A small network was shown many inputs. Here are its activations along a few directions, one row for each input.
In each table, some parts of the input vary, and every possible input appears once, in random order.
A made-up example of a description, with smaller parts first: one of 4 places along a line, together with either a single point or one of 11 places around a ring or (one of 3 separate values, together with one of 8 places around a ring).
Shared parts are said once, and a part with two or three values counts as separate values.
In the rows, 128 means zero.

Other details of the inputs vary at random and push rows far along two fixed directions, the same in every table; ignore that.

A family of inputs:
r1: [117 138 151 123 119 120 117 128 122 142 110 151]
r2: [122 149 111 175 118 133 121 101 129 189 131 202]
r3: [112 110 143 175 116 105 144 131 151 151  82 172]
r4: [109  91 140 147 110 130 164  96 164 104 126 142]
r5: [119 108 124 123 112 158 146 126 142 100 125 122]
r6: [151 147 110 105 148 132 102 164 103 119 144  65]
r7: [135 122 129 134 132  95 139 111 133 116 143 122]
r8: [135 138 141  94 130 123 124 109 112 112 156 117]
r9: [122 108 129 155 119 129 139 137 148 128  98 139]
r10: [133 109 138 134 119  90 162  80 151 118 152 139]
r11: [112 112 149  69 102 159 170  52 138  66 192 121]
r12: [136 116 126 159 132 100 136 133 142 136 110 128]
r13: [127 103 136 125 116  96 162  74 153 103 161 139]
r14: [121 142 132 143 133 130  97 183 109 161  74 138]
r15: [143 151 120 124 150 118 102 165  99 137 114  96]
r16: [131 152 119  90 154 155 103 160 110 124 128  95]
r17: [113 133 162 127 116 134 123 126 121 138 107 158]
r18: [126 139 130 123 137 157  96 180 103 140  92 109]
r19: [137 163  79 110 142 194 101 138  88 154 165 117]
r20: [131 114 139 177 124  76 140 127 149 154  99 167]
r21: [145 144 135  94 131 110 129 104 117 109 175  98]
r22: [112 116 136 147 115 144 131 147 136 129  94 144]
r23: [145 169 137  90 147 128  91 150  81 132 136  93]
r24: [148 126 112 156 134  97 125 152 140 133 118 109]
r25: [108 121 151 192 120 111 121 168 138 176  45 186]
r26: [130 123 116 134 139 129 131 140 153 123 115 122]
r27: [127 145 128  83 136 161  96 163  92 121 131  96]
r28: [114 121 146 131 120 141 126 139 125 130 110 145]
r29: [104  99 144 169 103 115 163 110 162 130  95 180]
r30: [122 136 146 112 131 116 135 100 145 124 139 146]
r31: [137 120 117 102 137 137 129 124 123  96 154  86]
r32: [134 162  88 131 138 177  94 145  92 171 148 145]
r33: [137 143 147 132 131 101 118 130 116 148 117 141]
r34: [116 134 158 132 117 122 123 124 124 143 105 160]
r35: [112 128 147 128 112 141 125 137 122 136 104 155]
r36: [138 137  71 131 130 181 128 109 125 137 173 125]
r37: [130 126 115 109 130 154 118 152 122 112 122  96]
r38: [129 169 101 178 133 147  80 168  98 219  94 189]
r39: [139 137 130 110 135 108 128 113 117 117 151 105]
r40: [141 114 110 106 133 136 137 121 132  91 155  87]
r41: [110 105 154 167 106  96 153 102 159 144 101 184]
r42: [127 143 134  85 136 168 101 159  91 119 130  99]
r43: [130 126 115  85 144 154 135 115 139  89 163  84]
r44: [136 126 121 107 137 129 129 127 118 109 145 102]
r45: [126 124 142 193 127  74 112 166 136 178  63 185]
r46: [115 105 138 104 109 122 162  72 151  96 164 131]
r47: [136  97 121 102 124 114 185  54 156  73 195  97]
r48: [132 154 125  90 152 152  93 167 105 130 127 105]
r49: [134  94 119 172 121  77 170  89 176 108 132 133]
r50: [121 136 139 140 134 108 120 137 143 152 103 157]
r51: [153 141 108 102 148 148 106 167 101 119 131  70]
r52: [143 137 127 139 135  94 117 148 124 141 129 119]
r53: [142 137 130 130 131  94 123 129 125 135 140 118]
r54: [141 126 116 110 141 122 134 117 125  96 157  79]
r55: [137  98 119 125 121  90 183  61 167  82 190 105]
r56: [117  98 132 144 114 140 154 116 156 108 118 134]
r57: [129 138  84 158 129 163 122 118 127 161 147 151]
r58: [126 140 124 116 137 153  95 178 104 136 100 102]
r59: [121 144 135  86 128 179 101 167  89 119 122 110]
r60: [106  96 155 143 102 114 169  76 163 115 132 168]
Description of these inputs: one of 6 places along a line, together with either a single point or one of 9 places along a line.
Changing only the place on the line of 6 turns r4 into r28. The same change can be made to r22. Which row results?
> r59
Which other rows agree with r16 in the place on the line of 6? List them by row number.
> r3, r14, r15, r19, r25, r29, r44, r47, r55
Which other rows does r43 become when the place on the line of 6 takes its other values? List them by row number.
> r16, r26, r30, r48, r50
Which other rows does r11 become when the place on the line of 9 takes its other values? List them by row number.
> r1, r8, r17, r21, r23, r30, r33, r34

A family of inputs:
r61: [116 103 110 228 107  94 170  75 186 167 109 203]
r62: [121 142 163 118 129 149 102 179  86 143  69 121]
r63: [142 111 143 100 116 108 144 122 129  82 152  80]
r64: [143 164 149 123 143 101  66 219  87 155  69 106]
r65: [124 116 107 145 123 123 175  45 187 124 181 157]
r66: [154 143 110  89 152 115 119 119 102 108 182  79]
r67: [115 138 148  61 147 173 115 141 116  99 123  90]
r68: [111 122 162  77 125 142 145  94 120  88 143 110]
r69: [125 136 116  73 113 196 117 128  86 109 173 111]
r70: [116 153 130 126 120 157  88 166  93 166 108 169]
r71: [120  96 155 201 117  37 153 131 204 143  66 185]
r72: [146 112  97 121 144 121 144 111 130 100 170  81]
r73: [141 109 126 206 125  52 145 127 147 166  98 167]
r74: [116 148 151 129 143 167  81 215  85 155  41 115]
r75: [106 128 124 151 119 142 117 145 147 165  98 194]
r76: [140 119 126  93 131 135 127 148 122  76 140  61]
r77: [146 133 100  94 158 118 134 116 136 105 176  85]
r78: [106  88 111 127  96 161 175  65 160  92 170 157]
r79: [136 176 119 160 141 132  81 162  96 199 103 157]
r80: [137 120 111 136 112 138 163  54 141 120 188 133]
Changing only one part turns r80 into r63. The same change can be made to r79. Which row results?
> r64
What is each input in this table made of?
> one of 4 separate values, together with one of 5 places around a ring
Which other rows does r77 become when the place on the ring of 5 takes its other values? List them by row number.
> r65, r67, r71, r75
Which other rows does r69 become when the choice among 4 separate values takes its other values? List them by row number.
> r70, r75, r78

A family of inputs:
r81: [137 175 111 126 143 153  71 182  82 180 108 135]
r82: [112  76 117 154  95 126 201  32 189  96 177 164]
r83: [117 101 133 115 120 146 155 114 152  92 130 117]
r84: [134  89 109 207 124  58 175  91 199 130 124 157]
r85: [130 125 153 153 127  91 111 176 125 144  70 135]
r86: [104  90 148 242 109  65 151 147 193 176  29 217]
r87: [127  99 143 157 115  57 184  43 180 116 162 163]
r88: [144 137  83  59 140 193 134  93 103  80 222  54]
r89: [124 105 103 101 116 166 168  60 146  82 197 109]
r90: [119 140 155  35 130 173 126 104  95  79 173  84]
r91: [114  94 124 155 101 102 186  34 184 116 173 184]
r92: [137 169 145 142 143 105  78 187  92 181  75 140]
r93: [122 151 119 114 131 195  91 177  86 151 103 125]
r94: [141 148 111 120 150 149  91 193 104 137  98  87]
r95: [119 114 154  95 114 117 162  67 143  91 170 126]
r96: [102  87 137 138  92 121 196  24 183 102 178 188]
r97: [136 166 148 103 142 134  81 177  81 155 103 116]
r98: [116 142 126  46 126 203 123 102  97  94 186 104]
r99: [112 153 127 118 128 200  84 189  84 155  85 133]
r100: [138 134  96 176 133 125 122 136 130 165 120 148]
r101: [109 117 143 143 127 140 121 167 136 136  69 143]
r102: [110 116 139 221 104  79 140 116 169 195  76 238]
r103: [121 103 157  97 116 123 152 112 138  81 134 106]
r104: [123 113 149  22 128 173 144 105 108  38 184  47]
r105: [ 92  79 146 144  83 121 204  16 195  95 172 199]
r106: [136 162 101 133 142 172  81 187  86 166 103 117]
r107: [122  86 105 169 104 113 193  45 183 111 172 160]
r108: [152 178 127 117 158 116  74 180  77 167 112 107]
r109: [139 125 138 161 136  72 119 160 133 144  91 127]
r110: [137 101 131 157 120  50 187  34 181 110 181 151]
r111: [140 146 114 164 148 121  87 209 113 169  64 121]
r112: [122 124 161 161 124  91 110 182 127 150  55 146]
r113: [139 110 139 233 129  17 136 150 169 176  60 180]
r114: [136 149 118 129 149 148  82 207 103 150  76 101]
r115: [137 171 144 105 147 132  75 182  79 159  97 115]
r116: [113 152 126 122 132 194  83 191  84 163  79 139]
r117: [141 133  98 116 132 130 144  76 133 121 196 126]
r118: [155 157 126 130 156 103  79 205  88 151  91  90]
r119: [153 126  88  58 151 165 141 105 120  60 212  30]
r120: [120 144 165 107 132 144  83 209  90 133  60 110]
r121: [142 175 107 129 145 149  72 183  80 183 113 134]
r122: [153 144  76  87 145 174 125 108 104 101 208  64]
r123: [106  92 141 123 112 145 163 105 164  87 123 129]
r124: [143 127  95 125 130 118 152  64 144 118 205 128]
r125: [148 128  95  62 149 166 134 117 118  68 195  36]
r126: [122 104 156 221 116  35 140 151 170 168  44 189]
r127: [129 141 147  25 130 176 131  95  93  68 195  68]
r128: [142 114 132 110 131 100 144 118 133  93 150  89]
r129: [121 138 153  18 125 186 132  91  96  59 195  68]
r130: [125 153 114 118 134 188  89 177  87 153 108 120]
r131: [139 151 143 118 145 120  79 207  90 143  75  97]
r132: [114  92 140 226 113  70 150 141 188 166  49 199]
r133: [102 100 141 200  96  87 167  76 183 161 111 229]
r134: [132 122 106 124 123 121 155  64 148 119 192 140]
r135: [146 170 135 111 149 122  81 176  80 160 111 109]
Changing only one part turns r100 into r93. The same change can be made to r118. Which row results?
> r103
Changing only one part turns r111 into r84. The same change can be made to r121. Which row results?
> r124
What is each input in this table made of?
> one of 5 places around a ring, together with one of 11 places along a line
